Small tables with named rows and columns. After each table, cells are looked up by row and column.

ped
cols = nitof, lon, faluku, kub, toso, didage, vin, gori, litasi, pud
mubas: [643, 683, 679, 640, 637, 660, 621, 639, 677, 633]
fem: [525, 705, 682, 527, 538, 308, 482, 530, 703, 424]
fize: [514, 708, 683, 517, 529, 277, 470, 520, 707, 406]
gora: [519, 707, 682, 522, 533, 300, 476, 525, 705, 416]
zedop: [618, 710, 687, 631, 625, 731, 628, 629, 716, 655]
fuv: [680, 696, 684, 690, 677, 901, 697, 685, 697, 757]
rut: [486, 729, 688, 500, 511, 298, 461, 503, 736, 402]
rul: [683, 694, 684, 692, 679, 902, 699, 687, 696, 760]
gokuge: [557, 697, 681, 557, 564, 394, 518, 559, 694, 476]
nisuv: [494, 714, 683, 499, 513, 240, 450, 503, 714, 379]
gikeg: [494, 713, 683, 498, 512, 230, 449, 503, 714, 375]
repop: [640, 706, 686, 652, 643, 792, 652, 649, 710, 692]
zoveze: [564, 721, 688, 579, 579, 573, 564, 579, 728, 560]

fize, toso -> 529
zoveze, lon -> 721
mubas, toso -> 637
rut, nitof -> 486
rut, lon -> 729
rul, pud -> 760
mubas, litasi -> 677
Which row has the largest nitof? rul

mamup:
cols = nufudi, zibel, sis, zukig
fuvafub: [62, 60, 44, 34]
veg: [46, 51, 27, 60]
pob: [46, 44, 60, 45]
zitol: [54, 64, 32, 75]
gelaliz: [35, 19, 55, 73]
fiv: [62, 76, 45, 41]
fudeve: [30, 47, 39, 78]
vusuzug: [38, 63, 62, 48]

zukig of fuvafub = 34
sis of gelaliz = 55
zibel of gelaliz = 19
zukig of fudeve = 78
zukig of zitol = 75
sis of pob = 60
nufudi of vusuzug = 38
sis of zitol = 32
nufudi of fuvafub = 62
nufudi of pob = 46
sis of fudeve = 39
sis of fuvafub = 44
nufudi of veg = 46
zibel of zitol = 64
nufudi of fudeve = 30
sis of vusuzug = 62
zibel of vusuzug = 63
nufudi of gelaliz = 35
zibel of fuvafub = 60
Which row has the largest zibel? fiv

Table tuk
        birugur  senefop  veravut  maz  suzak
fovuk        81      148      188  187    184
bozit       187      166      221   99    251
tila        241      130      179  196    132
rinan       121      137      187  186    213
sotek       138      160      220  245    211
daz         188       97      129  144    197
gere         53      208      176  160    179
rul         245      205      172  180    171
fek         161      204      190  188     95
tavene       91      215       23  159    191
gepo        207      173      197  196    219

fovuk, senefop: 148
tila, suzak: 132
daz, birugur: 188
tavene, veravut: 23
fovuk, suzak: 184
rul, suzak: 171
bozit, veravut: 221

regiri:
columns: tud, vun, rop, nuvuso
soduma: [5.20, 4.13, 4.37, 4.85]
vep: [4.67, 7.44, 4.62, 4.18]
vabib: [4.66, 8.23, 5.13, 5.95]
sal: [4.94, 6.74, 3.75, 4.70]
gume: [4.51, 9.41, 6.20, 4.33]
lizu: [5.19, 5.96, 5.31, 4.53]
las: [4.24, 4.50, 5.58, 6.59]
muzano: [4.80, 6.47, 5.30, 5.52]
gar: [4.64, 4.60, 6.90, 5.54]
fuz: [4.99, 2.34, 4.79, 5.54]
modesi: [4.40, 5.39, 4.49, 4.85]
vamaref: [5.56, 3.59, 5.12, 4.22]
piti: [5.47, 1.93, 3.43, 4.34]

las, tud: 4.24
vep, tud: 4.67
vamaref, tud: 5.56
soduma, nuvuso: 4.85
soduma, tud: 5.20
fuz, vun: 2.34
fuz, rop: 4.79
vabib, vun: 8.23
vamaref, rop: 5.12

tal =
         pid  sop  zipiz
zupib    9.0  7.5    4.2
rufetuf  8.3  6.2    5.0
tanulag  3.7  3.0    5.7
rilove   7.2  4.8    5.5
zapodu   5.9  5.7    4.2
boz      9.2  7.4    4.4
nor      8.4  6.5    4.4
gobuz    3.4  3.1    5.2
dof      1.8  1.7    5.6

What is the sop of gobuz in tal?
3.1
What is the pid of rilove in tal?
7.2
What is the sop of dof in tal?
1.7
What is the zipiz of gobuz in tal?
5.2
What is the pid of zapodu in tal?
5.9
What is the zipiz of rilove in tal?
5.5
What is the sop of zapodu in tal?
5.7
What is the zipiz of zupib in tal?
4.2
What is the sop of tanulag in tal?
3.0
What is the sop of zupib in tal?
7.5
What is the pid of gobuz in tal?
3.4
What is the zipiz of zapodu in tal?
4.2
What is the zipiz of nor in tal?
4.4
What is the pid of dof in tal?
1.8
What is the sop of rufetuf in tal?
6.2
What is the zipiz of dof in tal?
5.6
What is the sop of boz in tal?
7.4
What is the sop of nor in tal?
6.5
What is the zipiz of boz in tal?
4.4

